Each row below is a small network's average activation on inputs in which a field has the value named, seen along a few directions.
Values that are neighbours, or in one group, have similar rows; names and order tell nothing.
In the rows, 500 means zero.
Strong random noise was added to every row along 17 fixed directions; ignore it. To show where, here is one row again and again, with new noise each time:
[451 489 579 264 272 436 627 453 512 438 419 680 532 452 393 552 343 519
 197 336 721 531 754 703 554 415 697]
[390 391 577 455 458 297 520 458 356 767 460 730 471 420 532 582 346 310
 556 461 576 613 436 394 253 602 527]
[524 616 432 304 288  24 520 316 176 480 500 562 785 612 442 745 338 416
 732 295 583 663 637 497 584 552 840]
[872 524 409 529  63 440 489 582 492 461 393 609 704 528 430 613 770 431
 647 568 152 920 447 464 385 549 869]
[606 426 617 706 671 126 389 336 479 669 692 691 296 514 649 320 602 518
 555 547 493 345 501 567 759 384 310]
[712 542 432 566 554 502 569 406 701 409 759 416 586 778 616 474 372 638
 496 802 428 396 418 636 445 676 608]
[471 428 338 599 515 660 272 660 524 678 534 291 509 640 625 401 404 299
 529 502 343 508 519 621 515 291 580]
[548 488 257 596 441 398 661 566 644 590 472 342 597 560 649 401 427 831
 873 832 459 855 271 590 344 859 317]
[370 448 391 306 663 311 595 435 243 286 629 255 641 578 484 514 301 488
 460 465 672 548 601 577 639 378 947]
[373 534 792  44 460 455 479 333 389 250 476 464 402 745 435 791 566 417
 154 409  35  36 609  30 486 540 828]
[625 272 424 529 507 547 831 552 640 575 682 427 534 432 630 464 383 702
 425 750 446 673 214 437 301 529 396]
[591 550 382 906 658 617 393 562 766 419 507 502 461 666 531 494 604 449
 502 471 504 582 479 301 404 467 585]
[614 634 481 610 462 718 267 706 445 345 431 398 599 257 553 447 775 431
 706 550 497 503 339 583 469 592 153]
[100 386 537 508 645 518 482 586 639 645 548 291 431 326 498 639 376 460
 411 644 490 429 434 131 502 673 384]
[587 670 339 826 405 430 403 401 471 373 660 695 692 378 493 596 516 338
 531 351 763 580 667 680 766 410 448]
[422 635 420 209 215 256 573 634 703 534 479 550 325 398 635 382 352 589
 196 271 400 109 729 621 781 274 367]
[371 305 767 345 473 662 687 378 583 576 439 457 623 486 470 719 478 923
 614 538 658 639 638 469 566 803 301]
[491 484 195 819 463 116 828 487 815 647 713 615 464 436 556 599 414 595
 537 412 473 730 534 135 592 432 803]
[264 508 200 418 459 445 646 494 373 511 704 413 580 437 713 545 229 428
 533 535 410 436 547 560 602 528 532]


Field Sez:
c1: [503 342 539 404 622 696 730 457 388 251 745 433 636 305 425 567 357 503
 137 541 709 408 392 495 541 337 465]
c14: [452 493 232 397 671 506 812 560 324 425 531 465 373 397 735 355 486 603
 643 435 372 449 416 483 369 451 537]
c10: [276 514 241 754 628 690 529 295 267 433 664 349 620 407 515 538 438 489
 583 563 623 708 516 684 722 430 287]
c17: [253 535 301 731 691 493 426 457 382 480 471 605 608 645 631 524 217 308
 554 542 763 540 601 500 547 689 314]
c8: [670 644 566 692 283 325 443 252 651 533 639 617 574 610 409 797 667 492
 514 573 157 485 503 224 638 637 537]
c20: [478 501 393 690 697 435 242 818 588 242 300 231 413 444 502 221 713 420
 317 698 567 561 393 365 686 377 386]
c5: [451 456 381 339 270 305 506 531 385 460 463 470 508 468 552 368 465 488
 387 848 299 618 402 673 624 606 474]
c18: [528 474 421 393 501 537 448 574 262 110 336 532 746 536 578 587 580 528
 577 452 583 643 855 581 748 602 766]
c9: [545 777 596 580 543 490 296 528 548 440 405 674 504 315 492 521 510 448
 598 188 841 191 677 622 579 526 102]
c19: [193 585 141 598 661 523 285 446 187 658 554 204 468 600 682 339 334 322
 787 530 407 462 441 719 658 359 249]
c11: [266 626 241 461 383 627 662 402 473 740 522 315 617 476 240 655 198 452
 675 285 710 710 567 632 401 365 681]
c15: [645 651 595 555 415 602 376 604 641 220 392 685 327 459 417 299 792 398
 170 670 372 323 393 553 456 563 420]
c3: [310 759 383 838 384 624 190 526 859 592 423 597 337 450 339 494 627 374
 508 567 413 454 711 574 681 660 564]
c13: [613 579 336 674 283 465 323 668 492 465 630 613 921 470 584 744 332 128
 484 453 561 493 640 440 666 559 556]
c6: [571 669 563 500 664 397 317 646 798 569 433 325 345 655 517 446 595 569
 701 462 311 223 498 298 393 624 688]
c12: [398 293 591 414 705 674 665 546 482 550 532 266 400 531 479 538 525 527
 348 469 316 456 254  63 384 309 383]
c2: [372 167 489 477 601 455 388 609 524 689 482 343 368 684 477 308 481 393
 318 778 191 627 633 498 750 335 920]
c7: [552 576 635 432 502 650 525 477 432 723 583 654 369 339 431 513 634 376
 685 329 423 288 505 512 419 395 568]
c4: [559 748 145 797 484 312 407 620 818 512 720 433 420 495 670 347 410 410
 439 572 391 266 425 528 672 399 350]
c16: [465 333 522 493 570 693 605 579 459 333 552 388 773 362 449 673 533 586
 628 709 610 707 601 402 626 755 684]
A value of Sez combines one of 5 hidden first parts with one of 4 second parts; all combinations occur once.
Changing only the second part turns c5 into c15. c1 has the same second part as c5; what does that change turn c1 into?
> c13
Changing only the second part turns c9 into c18. c6 has the same second part as c9; what does that change turn c6 into?
> c3
Changing only the second part turns c19 into c20. c11 has the same second part as c19; what does that change turn c11 into?
> c7

Field Nisa:
u10: [238 543 526 409 408 477 534 373 500 470 519 458 557 307 304 598 370 516
 403 757 632 610 489 626 528 789 509]
u15: [664 360 453 773 371 473 610 461 801 771 617 708 547 611 516 562 427 549
 487 454 519 765 642 517 503 433 769]
u16: [473 477 634 349 475 501 485 590 561 552 375 450 348 423 358 361 692 623
 555 482 468 550 558 564 536 478 702]
u9: [550 478 587 448 402 515 282 630 579 751 378 536 425 614 586 328 499 473
 583 485 411 389 613 741 596 466 368]
u11: [542 475 693 553 393 542 417 337 338 550 598 674 517 292 314 604 662 319
 428 631 405 507 396 509 574 522 360]
u12: [463 558 476 332 397 833 508 440 298 151 274 346 543 632 406 519 671 595
 407 420 365 604 484 581 452 417 463]
u13: [346 589 231 740 611 672 515 554 619 505 632 298 626 490 633 540 387 541
 737 519 591 562 504 518 526 615 411]
u19: [507 654 498 473  57 786 472 433 690 815 610 657 533 518 588 685 482 488
 563 373 161 217 685 646 689 522 121]
u14: [378 460 446 321 460 555 652 509 523 484 489 546 400 492 587 356 244 523
 142 537 581 335 545 706 535 378 284]
u18: [394 456 561 536 565 697 352 602 645 673 466 110 560 544 294 655 610 528
 747 503 336 608 437 221 429 521 741]
u1: [567 613 285 502 545 618 600 663 476 142 370 410 556 422 563 372 531 618
 482 356 683 613 518 629 429 406 485]
u7: [390 392 531 403 394 401 519 563 481 630 320 489 414 411 430 547 558 488
 411 386 325 577 549 265 594 358 447]
u4: [684 422 587 473 484 466 533 416 495 329 570 642 470 633 582 428 511 533
 234 585 446 394 480 576 522 446 467]
u8: [577 596 525 511 417 467 509 306 668 691 616 517 288 663 367 466 568 569
 485 545 184 340 504 543 557 393 663]
u20: [386 604 296 384 442 517 730 454 375 214 540 603 482 394 478 493 416 467
 289 520 479 470 461 538 438 510 606]
u6: [545 422 461 594 269 424 540 447 506 437 536 645 566 316 514 547 617 498
 317 681 408 705 588 564 741 533 433]
u2: [266 535 397 546 507 646 578 353 550 328 456 584 473 716 550 741 432 439
 290 506 314 454 611 180 422 670 579]
u17: [419 356 432 731 619 687 503 425 591 587 693 447 586 654 621 591 385 505
 493 555 522 533 622 479 688 464 439]
u3: [503 585 562 516 383 367 582 375 613 602 628 476 696 378 348 776 400 641
 640 480 712 528 584 466 650 665 474]
u5: [544 625 607 564 632 427 436 407 531 207 501 551 517 547 420 628 597 449
 348 479 610 330 503 240 514 560 473]
A value of Nisa combines one of 5 hidden first parts with one of 4 second parts; all combinations occur once.
Changing only the second part turns u12 into u19. u2 has the same second part as u12; what does that change turn u2 into?
> u14
Changing only the second part turns u5 into u6. u16 has the same second part as u5; what does that change turn u16 into?
> u15
Changing only the second part turns u11 into u18. u7 has the same second part as u11; what does that change turn u7 into?
> u3
Changing only the second part turns u17 into u13. u20 has the same second part as u17; what does that change turn u20 into?
> u10
